These are the activations of a small network on made-up records, seen along a few directions, one row for each record.
After each row come some of the record's fields: Dubom, Rilek, Luvo, Dogu.
Other fields move the rows too, some of them a lot.
Random noise pushes rows far along 20 fixed directions. That doesn't count. These rows show it; they differ only by the noise:
[ 234   82  -39  -33  365  396  233 -323   51  -53   98   60  -92  243
 -430  135 -234  144  172 -307 -256  290  121   97 -390 -125  -72 -157
  217 -335  -69 -365]
[-134 -225 -216  -26  -26  176 -108  -74   82 -153  246  107  211  301
 -394  256  -59  288  -72 -285   26  -50 -513 -101 -250 -234   75 -121
 -143 -242  270 -225]
[-226 -367 -119 -280 -174  -34 -319  -19  440  -85    7 -239 -286 -325
 -161  194  232 -287 -406  -31  630  -83  -21 -394  166  180   72  461
   19  -10 -260   22]
[-388  -21 -132  -66  246  -31  -28   89  153 -124  -47 -419   40  -90
   27   73   34   38   73  -14   36  -10 -241   -3  166 -203   16 -325
 -314 -212  170 -501]
[-349 -244    6  178  252  233  425  -77  357  105  498 -139 -473  -94
 -264 -177  303  138  -22  -22   19  -81  331 -168 -220 -126  669 -372
  221   67  -37  199]
[  33  364 -217 -357  365  133 -166 -150   19   73 -142  -71  111  -43
  152  -21  -82  185   12 -137   86   95  -65   20  195  244 -179 -147
  -80 -177   69 -379]
[ 115 -159  -19  217  142   38  508 -260   43 -261  484  240  155 -295
 -245 -243  -63 -245  180   65  -64  127   89  -73 -268 -457  346 -221
  334  196 -306  -88]
[  38 -121  190 -233  110   33   34 -205  283 -212   67  -21   61   86
 -209  143 -111  245  -89  -33    9  -54  -64   -4   72   81   74  165
 -192  -65  -35   91]
[-447  -93  132   79 -142 -126 -167 -292 -135  461   58 -307  -98  261
  458   11  -84  -26  280  327  173 -257 -348   70  174 -293  -61   19
 -181 -340  112   93]
[ 149  152  143 -159  -67  138  282 -310   41    5 -224 -112   27  165
   13  -52 -104  -67   65 -130 -295  -73  194   52  175  211  314  241
   10   54 -313   40]
[ -80   47 -139 -303   -4  104  138 -315  198 -113 -534 -359 -265 -308
  211  -69   30 -320  163  -41   87 -346 -162  -23  325  260   32 -128
 -299   38 -318  -29]
[ -39 -270   30  357   18    8   43 -173   15  -19  227  547  278    4
 -281  -53  -60  135 -139   47   42  240  227 -115  287 -427  358   19
   46  -14  128  253]
[  25  218   20  163  114  126 -490 -268   28   50   39  -86 -228  -12
  140  163  276  -26  141 -331  -26  145  232  -70 -336  124  -15 -135
  680 -216   89  143]
[  -5   55   -6  214  404  301  138    6  -91  -27  317   -3  -90  140
 -625 -108  213  268  -69  200   53  411  133 -273  158  -52  237 -284
  361   61  199  -19]
[-104   86  300  133  353  131 -294 -603   47 -226  611  234 -402  239
  175  238 -199 -180  270 -183  -93 -137 -141 -311  -13 -240  244 -409
  -87 -257   36  157]
[ 134 -202 -217 -192  205  426 -264  -46  -21 -534  319  396  130  -98
 -483  -18 -110 -139 -251 -239  178  -18 -189 -548  -51 -200   61 -277
 -200   75   33 -369]
[  39 -116  294  230 -199 -327   91  190  165 -372  245 -280  298  198
  -25  437 -247   56 -178  302 -153  101  -73  297  363   38 -174  377
 -192  126 -184 -117]
[ 295 -169   90  -74   63  231  -61 -211 -211  210   98 -114 -161 -116
  -80   64 -155    1  105  183  214  116  137  223 -542 -167 -539  359
  369 -129 -185 -384]
[-161   18 -117   73  378 -217  -21  219   48   -3  344   58   65  351
  -28 -270 -177  219 -121  105   93  288 -171   65  -31   21  131 -209
 -339 -209   36  288]
[-316  -15  -25 -517  -63  -94  280  607  455  408 -127 -141  162 -319
  -73  -45  -29  399 -356   -2  324 -268  156   34 -123  229 -254   12
 -151  -73  355 -575]
[  62 -222    7  -69  -94  189 -191  -60   -3 -524 -135 -433  170  195
 -168  179 -139    1 -184 -173 -175  125  -98  -84  331 -165  270   83
 -159   46 -178  -91]
[  32  154 -235   58 -136   42   12   56   82   76  -36  216  100 -148
   94  107 -136  -67  -11 -232   61  -69  -33   14  -82   57 -228 -333
  218  -69   98 -194]

[ -70 -329   -6  114 -279 -117  140  -69   -3  106  154   30  300  -78
   48   56 -105  164   46   -4   61  -15 -129  208 -320 -475   64  149
  202  -53   61  -31] -> Dubom=s1, Rilek=z10, Luvo=w1, Dogu=m2
[  52 -345 -154   -6    1 -105  162 -311  293 -506  225  107  737    8
  -94 -218  124  339   86  290 -132  -88 -329  288  -14  -78   28   59
 -267  181 -261  561] -> Dubom=s1, Rilek=z10, Luvo=w4, Dogu=m1
[-304 -234  -58  111 -165 -101   56  288  -57  208  258  -11  300  121
   50  -96  -90   43  -96   40   35    6  -24   28 -232 -419  102   91
  -89 -140  135 -311] -> Dubom=s1, Rilek=z10, Luvo=w1, Dogu=m1
[  65 -139  394   78 -128  151   84 -146   -4   42  203 -142 -315   14
   40   68   44  120  163  258  -53 -234  149   66 -260  -29 -140  -44
  349  123  -15  349] -> Dubom=s3, Rilek=z10, Luvo=w3, Dogu=m2
[-117   61  225  168  130 -234 -317   80  355 -182  118  -58  -16  304
  179  115  -72   -6  -58  -24 -179   76  198  109   89  210  -76  -13
 -212 -254  -59  414] -> Dubom=s3, Rilek=z14, Luvo=w1, Dogu=m1
[-129  -14   26  268  -80  292 -218 -137 -261  193    5  207  -27  180
 -225  375   97  159  -63 -120  -23  224  134 -225  320 -303  118   60
  256 -153  416 -301] -> Dubom=s1, Rilek=z10, Luvo=w1, Dogu=m2
[ 171  -89 -179 -293  192  484   85  -92 -210 -293 -390 -254  194   58
 -329 -262  208  505   56   -6 -216  -93 -218   65   25   96  132 -195
 -250  220  129   14] -> Dubom=s1, Rilek=z10, Luvo=w5, Dogu=m1
[ 253  -16  319 -171   45  -18   46 -225  -88   89  378   21 -176  340
  299  127 -550  302  -78 -305 -224   23  136  209 -167 -181  381  189
  -73  -41 -104  144] -> Dubom=s4, Rilek=z14, Luvo=w2, Dogu=m1
[  68  105 -182 -249  -41 -205  270 -243  155  383 -312  235 -243 -672
  -92   71  105   84    3 -128  561   21 -204 -127  227   14  148  -19
  397  102  230   46] -> Dubom=s2, Rilek=z14, Luvo=w2, Dogu=m2
[  96  240 -374   92 -263   71  367 -709  120  -56  -86  362  553 -426
  340  -14  186 -266  399 -153 -249 -242  -36  138  165  -52  127 -110
  444  198 -335 -116] -> Dubom=s2, Rilek=z10, Luvo=w1, Dogu=m2
[  10  121  343 -397   94   17  135 -293   66  352  358  -28  210  394
   93 -142 -242  392   49  348   63 -104  -45  -12   62  128  -75  241
   12 -109  -38  223] -> Dubom=s5, Rilek=z10, Luvo=w2, Dogu=m2
[ -99  -25  189 -283  149 -353  156  216  -87  324 -249 -386 -177 -258
  423 -112 -388  175  108 -151   84  253  118  322 -283 -536   31  -54
   44 -278  178 -280] -> Dubom=s3, Rilek=z10, Luvo=w4, Dogu=m2
[ 255  -70   97  165  105 -105  320 -224  -52 -356 -179   41  209 -191
 -173  -39  -42  -66  226  -31 -250  234   56  276 -165 -226  150  167
  106   79 -275  -26] -> Dubom=s2, Rilek=z10, Luvo=w3, Dogu=m2
[ 145   51  122 -169  -11  149 -444  124 -195 -116 -454 -183   19  -27
  -14 -269  198 -107   12 -214 -101  126  270 -176 -356   72  -50   14
  305  -76   60  200] -> Dubom=s5, Rilek=z15, Luvo=w5, Dogu=m2
[  53   92  140  409   99 -292  201  316  -12 -550 -249  277  135   77
 -488  189   91 -498   47  112 -367  167  -41   -3  249  173 -139  236
 -599   85  -72 -308] -> Dubom=s1, Rilek=z10, Luvo=w4, Dogu=m1
[  42 -228  106 -108   76  130  142 -195   43  315 -150 -173  234   38
  -39 -364  129  459    3  357   46   81  392  370 -218   84  -57  463
  137  -54 -200  325] -> Dubom=s5, Rilek=z15, Luvo=w1, Dogu=m2
[  70   -3  -93  267  386  -52 -165  156 -294 -202 -278  285  162 -101
 -284 -197  210   87   18   81  -88  321   65   89   89  -80  -38   -6
 -345   15  247 -132] -> Dubom=s4, Rilek=z14, Luvo=w4, Dogu=m1
[-116  138 -311   99  -20  -17  -51  398 -514  259  323  -82  185  438
  277 -201  118  152  -93   -3 -238 -107 -235  217 -235   79  226  178
 -345  162   71 -385] -> Dubom=s2, Rilek=z10, Luvo=w4, Dogu=m2
[  -7    9   43 -244  410  230 -425  526   40 -206   69  -88 -136  124
 -128  -78  -60  136 -435 -142  -26  232  492 -180  -21  192 -144  -73
 -342  -94  108 -331] -> Dubom=s4, Rilek=z14, Luvo=w4, Dogu=m2
[ 110  161  273   10 -117 -233  370  135  103  145   16   94   -1   20
  124  200 -278  172   36 -110 -217  -73  101  271 -117   71  -24   30
   39   27  125  -63] -> Dubom=s1, Rilek=z10, Luvo=w2, Dogu=m2
[ 130 -138   31  -44 -122 -328  737   11  322  126  107  287  -20 -197
 -557  313 -119  173  -64   39  210   78 -224  206 -154   31  -51  407
   72   63   -9 -153] -> Dubom=s4, Rilek=z14, Luvo=w4, Dogu=m1
[-176 -335 -123 -114  148   82 -300 -110  372 -120   27 -129  526 -217
 -405   16  545  594 -216  -61  105  375  321  -51    6 -306  207  226
  454 -114  251  110] -> Dubom=s2, Rilek=z15, Luvo=w4, Dogu=m2
[ 306   18 -268 -187  130  123 -137 -578    5  361 -447  505 -522  227
 -313  267 -118   -7   39 -390  290  222 -217   55 -157  312 -207  524
  -81 -500 -113  295] -> Dubom=s2, Rilek=z10, Luvo=w5, Dogu=m2
[ 162 -162 -595  175 -101  167  245 -259  128   57  -82  240 -245  -23
 -246  202 -300 -181  -86  -95  340  358 -191   55  215  -76 -235 -159
  189 -192 -341  165] -> Dubom=s2, Rilek=z10, Luvo=w1, Dogu=m1
[-240  162 -408  150  247  -49 -439  210  199 -148   52  200  579   15
  141 -234  301  -92  -84   51 -100  149  192  -24  231  165 -259 -231
 -227 -185   25  -82] -> Dubom=s2, Rilek=z14, Luvo=w5, Dogu=m2
[  58   -6 -223  232   82   75  -76 -104 -408  -75  -24   10 -364   98
  132   89   48  201  179 -110  -79 -162 -530  199    9  -84  193 -365
 -317  185  239  161] -> Dubom=s3, Rilek=z14, Luvo=w4, Dogu=m1
[-115 -130  -18  107  405 -202 -188 -143  169  186  -95  -14 -312 -453
 -181  140  184  -14  -66  -15  444  555  311   -8  109 -279   79  308
  267 -276   82 -182] -> Dubom=s3, Rilek=z14, Luvo=w1, Dogu=m2
[-116  291 -106  -70  -86 -372 -161 -115   29  225    1 -118   78   75
  290  -38  175 -264   75   -6  110   26 -236  -65  155  235  164  325
  106  -60 -145   90] -> Dubom=s3, Rilek=z14, Luvo=w2, Dogu=m1
[ -87  208   46   61  -65   19 -436   32 -302  577 -327  -68  -90    4
  238   48  315   46  -59 -167  -10  141  463  -45  147   -3  157  408
  354 -114  305 -214] -> Dubom=s3, Rilek=z10, Luvo=w2, Dogu=m2
[ 255 -122  478  165   42 -205    5 -275  234 -201 -389  -30 -427 -626
   21  481  -89   38  214  192  131  -22  161  241  266 -133 -478 -104
  196   72  177  234] -> Dubom=s3, Rilek=z10, Luvo=w2, Dogu=m2
[ 108 -261  -16  416  -27 -129  524 -345   81   74  356   61   91 -264
  -49    5   84  253  241  518   90   26  -65  478  -87 -229  -72   78
  348  241 -195  301] -> Dubom=s3, Rilek=z10, Luvo=w1, Dogu=m1
[ -56 -277  -85  125  108   38  117  279  254  -46  165 -293  106   38
 -252   76 -114  -49 -143  233    2  355  338  199 -101 -192 -408  152
    0 -196 -243 -365] -> Dubom=s5, Rilek=z10, Luvo=w2, Dogu=m1
[  37   57    9 -121   61  256  117   12    9   82  115  123 -243 -311
  144  163 -270  161  -94 -227   99  -12  250  -87   29 -207   -5 -460
  234   37  218 -315] -> Dubom=s5, Rilek=z15, Luvo=w1, Dogu=m2
[   4  -41   52  535  -95 -407  -21  144 -348   90  295   85  346  -52
  108  -78  208   98  -23  445  105  196  -95  260   84  -98  138  359
  140  297   21   99] -> Dubom=s4, Rilek=z14, Luvo=w2, Dogu=m2
[-144   30   -3   91  122  -50  -48  -99  215 -168   97  -33 -392   16
   46  130  136 -248   44  137   54 -152 -105  -94  299  288  -31 -106
 -307   17 -162  239] -> Dubom=s3, Rilek=z14, Luvo=w3, Dogu=m2
[ -54   99  406  129 -161 -277 -379   51  -29 -336  120 -365  388  628
  -27  513 -131   22   33  189 -299  145 -334   20  382   -8 -245  331
 -164 -189  110  -38] -> Dubom=s1, Rilek=z10, Luvo=w2, Dogu=m2
[-107  108  346 -129  350 -220  284 -381  306  162  214  262  324 -215
  -39  -91   71  213  273  355    9   25  174  107   62 -160 -107  174
   19 -146  100 -122] -> Dubom=s2, Rilek=z14, Luvo=w1, Dogu=m1
[  82   14 -110 -102  -30 -166  -18 -300  -77   18 -238 -180  125  220
 -198  161 -103  104  -17  116  184  326 -436   -7  618  -17  116  318
  -43  -90  -61  207] -> Dubom=s4, Rilek=z14, Luvo=w2, Dogu=m2

Here are new rows. What are their fields?
[-260 -427 -341 -280  -72  -16  229  131  442 -168  185 -529 -172 -142
  431 -136 -264   -9 -164 -183   83 -230  -90  228 -186 -168  216 -305
 -397   -5 -448  134] -> Dubom=s1, Rilek=z10, Luvo=w4, Dogu=m2
[-101 -354  188   26 -153  370 -370 -218 -138 -252  -92 -120   82   89
  -27  346 -202   79   67   78  -88 -262 -181 -156  365 -547 -232 -255
 -332 -127  316 -223] -> Dubom=s5, Rilek=z15, Luvo=w2, Dogu=m2
[ -47  136  114  274 -106  210  289   13 -162  -13  144   79  329  491
 -353  -78  427  179  129  142 -604 -237    6    3  -36  257  343  142
  -64  257  112    4] -> Dubom=s5, Rilek=z15, Luvo=w2, Dogu=m2
[ 169  308  280  -41 -632 -219  233   52  -84   69 -187  515  335   38
 -278  536  -57  112   32  -82  -38 -384 -561 -131  168  242 -218  215
  173  218  528 -224] -> Dubom=s3, Rilek=z14, Luvo=w1, Dogu=m1
[-152  177   86  -22   55 -131  132   31 -274  169   -7  113  204   79
  103 -198    1 -157   76  -54 -192   78   63 -131  132 -235  419  159
 -158  -11   85 -316] -> Dubom=s5, Rilek=z15, Luvo=w4, Dogu=m2
[ 112  111  284  -54  135   34  138 -126  151 -248 -136 -408 -178   79
    5  111 -197   65  250 -278 -290   13  -20  140 -321  -35   76 -372
  166 -165  -45   57] -> Dubom=s4, Rilek=z14, Luvo=w2, Dogu=m2
[ 219  128 -353  417  189  386 -169  108 -605   58   98  316 -248  499
 -130  -47   55  -55 -141  -48 -251  159   82   34  159  258  147   84
 -391  166  -59 -111] -> Dubom=s1, Rilek=z10, Luvo=w2, Dogu=m1
[-220 -334  -92  168  -10    6  153  155  166   65  117   52 -250   28
 -230  -19  141 -118  -37  129   78 -125  -22   22 -245  -64  -78   47
 -277  -93  -53   23] -> Dubom=s2, Rilek=z10, Luvo=w4, Dogu=m2
[  90  466  355 -250  166 -187 -322   58  191  -63  -11   75  167  -21
  304  158 -180   -2   -8 -100  -78  -77  189  -92  224  295 -285 -105
  -22 -110  167 -142] -> Dubom=s3, Rilek=z14, Luvo=w2, Dogu=m2
[-149 -142  -54 -317  122 -356 -255  154   41   85   17 -471   19 -169
   65 -278  249  167 -189  153  543  312 -140  -11 -207   70  206  447
  198  -33 -150  272] -> Dubom=s4, Rilek=z14, Luvo=w3, Dogu=m2
[ 162  354 -276 -400  188  -21  223 -106 -278  405 -222  -17   31   16
   -5 -367   60  -93  100   73  153  205 -115   12  -45  244  -19  371
   85   -5 -220 -252] -> Dubom=s3, Rilek=z10, Luvo=w4, Dogu=m1
[  57  229   -4  -52 -225 -264  304  465   32   93  -23   38   95  218
   22   62 -296  -68  -90  -48  -98  -84 -219  117 -121  293 -220  -19
 -181   22   30 -145] -> Dubom=s1, Rilek=z10, Luvo=w2, Dogu=m1
[  20 -104  111  337  -90 -487 -301  377  247 -493   44  -72  235 -179
  -51  381  102   97 -167 -155  -79  354   29  160  -50 -154 -105  -29
  254   40  211  175] -> Dubom=s3, Rilek=z10, Luvo=w4, Dogu=m2
[ -12 -136    8  117   78  179  210    1   43 -305  157 -167  122  233
 -291 -291  171  -84  109  448 -189   15  -19  -39  -15   89 -108 -158
  -89  130 -287  339] -> Dubom=s5, Rilek=z15, Luvo=w4, Dogu=m2
[-135   59  260  219  -70 -278  134 -163  -15 -183  400  196  218  117
  371  252 -495 -295  300  196 -171 -233 -371   77  177 -403 -236 -248
 -406 -120   10 -272] -> Dubom=s1, Rilek=z10, Luvo=w1, Dogu=m1
[-136  177 -400  190   94 -359  -84  251  -51  151  -32  255 -202  260
  -30 -151  -21 -481 -168 -384  158  599  -10 -151 -181  142  325  232
    9 -347 -248  158] -> Dubom=s1, Rilek=z10, Luvo=w1, Dogu=m1
[-350 -132  153 -205 -232 -129 -112  291  214  -66   12  101   92 -183
  122   -2   79    6 -232  -56  140 -410  -52 -347  223  -20  198 -107
 -345  121  312   26] -> Dubom=s1, Rilek=z10, Luvo=w4, Dogu=m1
[ -96 -277 -188    3  179  376 -164 -408 -187    2  -35 -232  -71 -159
   71 -351  260 -116   92   79  112   26  201  -93   26 -271  386   85
   35   26 -338   20] -> Dubom=s4, Rilek=z14, Luvo=w3, Dogu=m2
[ -57  117  -47   94  124 -265  251  529 -104  564 -172   16 -594  253
 -317  108 -172  260 -262  -40  359  575    4  117 -125  226  -55  159
  106 -289  284  100] -> Dubom=s1, Rilek=z10, Luvo=w1, Dogu=m2
